Each row below holds a small network's activations on one input, seen along a few directions.
In each table, some parts of the input vary, and every possible input appears once, in random order.
Descriptions start from the smaller parts, as in this example, which fits no table here: one of 6 places along a line, together with either a single point or one of 9 places around a ring or (one of 2 separate values, together with one of 5 places around a ring).
Shared parts are said once, and a part with two or three values counts as separate values.
In the rows, 128 means zero.

Other details of the inputs shift rows strongly along two fixed directions, in all tables alike. That doesn't count.
These rows show it; all are for the same input, with only those details redrawn:
[ 79 117 108 109 128 130  66 136 137  94  96  81]
[110 137 154 109 135 209 178 104 163 105 202 114]
[116 130 147  81 161 208 136 100 172  80 160 114]
[114 137 157 109 139 209 180 101 163 104 203 117]
[ 48 125 103 173  70  89 105 162 103 145 131  65]
[ 78 121 113 121 117 133  91 135 136 103 120  83]
[ 91 119 121  95 143 155  82 123 151  83 110  91]
[ 84 143 145 162  92 165 198 126 131 145 220 101]

Rows:
R1: [117 105  77 100 117  99  77  76 132  79 104 126]
R2: [106 125  72 136 119 114 126  91 125 117 148 106]
R3: [144 129 134 152 160 114 151 128 114 113  88  75]
R4: [147 142 133 113  90 110 150 184 111 122 132 134]
R5: [159 111 132  87 154 119  62 180 110  97  44 109]
R6: [ 95 119  96 104  84 105 116 105 114 108 159 136]
R7: [132 114 112 197  87  71 208 165 111 146 147  84]
R8: [115  85  90 133 119 121  77 122 151  85  87  98]
R9: [178 125 130 127 137 104  91 152 114  89  62 132]
R10: [122 138 132  66 158 115  72 177 115  98  51  78]
R11: [145 152 112 160 121  74 137 142  63 157 120 100]
R12: [166 121 190  94 184 209 125 131 172 146 125 185]
R13: [142 118 127  74 130 118  99 189 122 106  77 105]
R14: [128 146 187  75 185 200 130 126 175 146 129 153]
R15: [122 153 153 150  57 155 182 107  74 169 235 158]
R16: [154 174 146 149 115 135 223 144  70 178 215 127]
R17: [115 129 147  81 161 208 136 100 171  80 161 113]
R18: [109 134 160 127 169 129  54 152 130 163  57 127]
R19: [135 153 125  40 150 211 117 100 138 106 175 150]
R20: [142 160 150 113  75 116 229 143  81 164 222 145]
R21: [172 128 126  95 146  90  87 113  89  97  73 132]
R22: [137  89 125 151 166 112  87 123 161 137  51 139]
R23: [148 136 144  64 119 216 117 124 160  80 161 173]
R24: [114 126 117 101 156  93 110 159 127  90  73  70]
R25: [142 127 162 189  84 185 175 130 112 162 206 131]
R26: [171 154 167 157  94 149 212 167 103 147 192 155]
R27: [ 93 125  68  86 130 112  71 113 127  96 119 111]
R28: [181 135 107  76 202 146 186  77 158  70 144 124]
R29: [113 131 105 185  54  43 188 191  99 138 149 112]
R30: [112 126 152 188 157 120 142 114 143 173 105 118]
R31: [107 121  97 178  63  91 145  95  81 145 162 125]
R32: [ 99 141 145 142 109 158  85 150  98 139 124  97]
R33: [140 124 102 115 199 120  99  78 156 137  78 156]
R34: [ 94 109 101 134 136 125  76 111 143  89  84  74]
R35: [ 75 140 104 135  25  84 115 151  64 172 172 126]
R36: [164 145 116  48 191 153 179 104 152  83 159 132]
R37: [175 110 137 122 154 119  90 158 113 103  63 105]
R38: [152 141 135 128 187 166 221  61 185 151 199 175]
R39: [123 138 146 122 121 104 107 125 106 178 122 180]
R40: [ 90 152 119 185 101  66 111 161  76 228 126 138]
R41: [126 129 163 147 180 128  63 126 138 155  54 126]
R42: [157 133 168  69 158 192 130 131 190 122 132 206]
R43: [118 149 165 185 105 172 146 122 102 154 172 102]
R44: [147 122 122  93 130 146  54  82 106  91 110 145]
R45: [ 74 116  94 144  88  19  93 139 115 170 101 143]
R46: [149 131 166 125 139 173 211 112 198 133 199 201]
R47: [128 113  82 182  83  22 131 168 114 107  80  96]
R48: [143 125 131 163  91 146  92 130 115 115 129 143]
R49: [117 137  91  78 144 139  20 122  97 106  85 121]
R50: [ 79 137 114 142  69  41 100 162  87 205 119 151]
R51: [167 140 146  75 141 148 231  92 138  93 212 159]
R52: [130 126  96 180  75  28 165 129  60 151 119 104]
R53: [140 143 172 170 109 144 157 153 135 183 160 189]
R54: [104 128 105 191 109  47 155 161  97 137  95  47]
R55: [172 112 126 113 146 202 138  74 171  60 139 164]
R56: [123 101  81 134 106 110  76 116 156  66  86 126]
R57: [133 114 116 215  81  65 189 168  86 161 125  84]
R58: [157 104 160 128 177 149  72 128 160 143  69 157]
R59: [166 129 156 124 164 159 201  51 159 147 175 200]
R60: [103 114 128 149  81 155 171 143 141 132 196 118]
R61: [140 158 158 185 136 139 188 106 116 216 197 167]
R62: [142 103 157  89 178 177 151 118 205 122 140 169]
R63: [135 100 107  96 138  94 114 171 140  87  82  96]
R64: [122  94 125 161 143 102 129 130 174 150  99 133]
R65: [109 109 104 212  96  43  98 148 130 167  62 144]
R66: [ 98 125  90  96 168  87  85 123 154 140  93 143]
R67: [111 120 119 217  84  69 183 138 152 177 145 154]
R68: [140 122 134 118 150  92  58 102 121 148  70 170]
R69: [164 119 153 134 162 133  71 124 160 125  65 182]
R70: [105 112 128 145 179 102  92 114 171 131  61 108]
R71: [136 162 153  84 164 180 179 112 152 176 194 185]
R72: [155 134 123  74 134  94  84 136  82 105  84 133]
R73: [105 113 109 143 143 136  69 108 125  99  74  80]
R74: [147 117  89 109 128  58 139 107 113  93 104 114]
R75: [119 122  69 120 144 121  73  86 118 100  98 111]
R76: [124 144  84 202  94  40 187 142  59 173 139  81]
R77: [162 147 166 143 162 146 142 138 107 123 112  91]
R78: [130 129  89 102 151 134  21 102 102 101  81 115]
R79: [120 109 101  89 116 143  83 124 164  61 113 146]
R80: [122  91 103 154 113 138  94 120 130 108  98 106]
R81: [174 155 187  78 194 200 150 134 126 100 125 117]
R82: [167 136 157  84 133 224 109 115 147  83 152 178]
R83: [122 142 183 126 171 186 209 108 186 154 192 149]
R84: [ 75 126 119 175  26 111 128 195  84 183 166  98]
R85: [ 99 136 139  72 135 181  68 141 134 103 109 104]
R86: [ 82 127 142 187  63  84 145 202 108 227 142 130]
R87: [124 134 137 179 101  95 235  82 142 187 208 173]
R88: [147 152 107  44 161 122 105 148 111 104 103 116]
R89: [125 133 166 175  69 189 180 151 101 171 220 135]
R90: [209 118 138 102 175 167 179 100 163  57 118 155]
- Changing only one part turns R9 into R11. The same change can be made to R67. Which row results? => R38
- Changing only one part turns R24 into R29. The same change can be made to R18. Which row results? => R53
- Changing only one part turns R72 into R81. The same change can be made to R1. Which row results? => R34
- What do these inputs look like to the network? => one of 3 separate values, together with one of 5 places along a line, together with one of 6 places around a ring
- Change only the choice among 3 separate values in R74. List by row number the other rows that result. => R1, R87

Rows:
R91: [ 97 120  93 113 121  74  27 157  97 116  45  95]
R92: [143 130 141  76 167 184 104 120 159  98 123 148]
R93: [162 104 137 102 199 101  56 133 158 143  22 171]
R94: [ 93 118 100 142 103  63  94 160 110 132  82  96]
R95: [115 127 117 184 119  17  54 166 102 187  25 145]
R96: [155 151 149 119 129 179 194 112 116 130 200 136]
R97: [176 128 152  70 173 193 175  92 166  76 164 150]
R98: [ 72 120  84 198  43  35 111 165  86 170 120 100]
R99: [153 148 161 115 116 190 221 107 127 130 231 152]
R100: [137 111 133  96 173 144  72 125 159  89  66 121]
R101: [139 117 123 109 157 149  96 101 140 101 101 128]
R102: [101 129 111 147  75  94 119 162 100 145 136 117]
R103: [ 90 137 113 196  75  80 156 140  91 179 160 108]
R104: [133 111 113  83 173 128  56 138 163  83  50 122]
R105: [112 128 110 157  87  94 146 125 102 140 152 119]
R106: [162 125 143  66 195 180 123 100 168  75 113 138]
R107: [112 138 138 206  76 104 198 152  95 178 175 103]
R108: [121 148 127 191  81 117 213 122  92 175 210 118]
R109: [131 124 101 122 136  90  96 141 112 109  81  97]
R110: [ 99 139 148 218  70 122 204 130 106 196 209 125]
R111: [152 135 170  94 162 211 147 104 158 113 163 152]
R112: [126 117 116  87 151 137  96 102 149  96 107 134]
R113: [112 131 124 153  99 112 110 147  95 146 120 106]
R114: [130 114 110  86 168 144  63 111 164  91  79 138]
R115: [159 131 151 102 144 185 195 112 166 104 182 154]
R116: [146 147 166  97 134 201 201 104 146 127 213 155]
- What do these inputs look like to the network? => either one of 2 separate values or (one of 3 separate values, together with one of 8 places along a line)
- What sort of input is R98? => one of 3 separate values, together with one of 8 places along a line
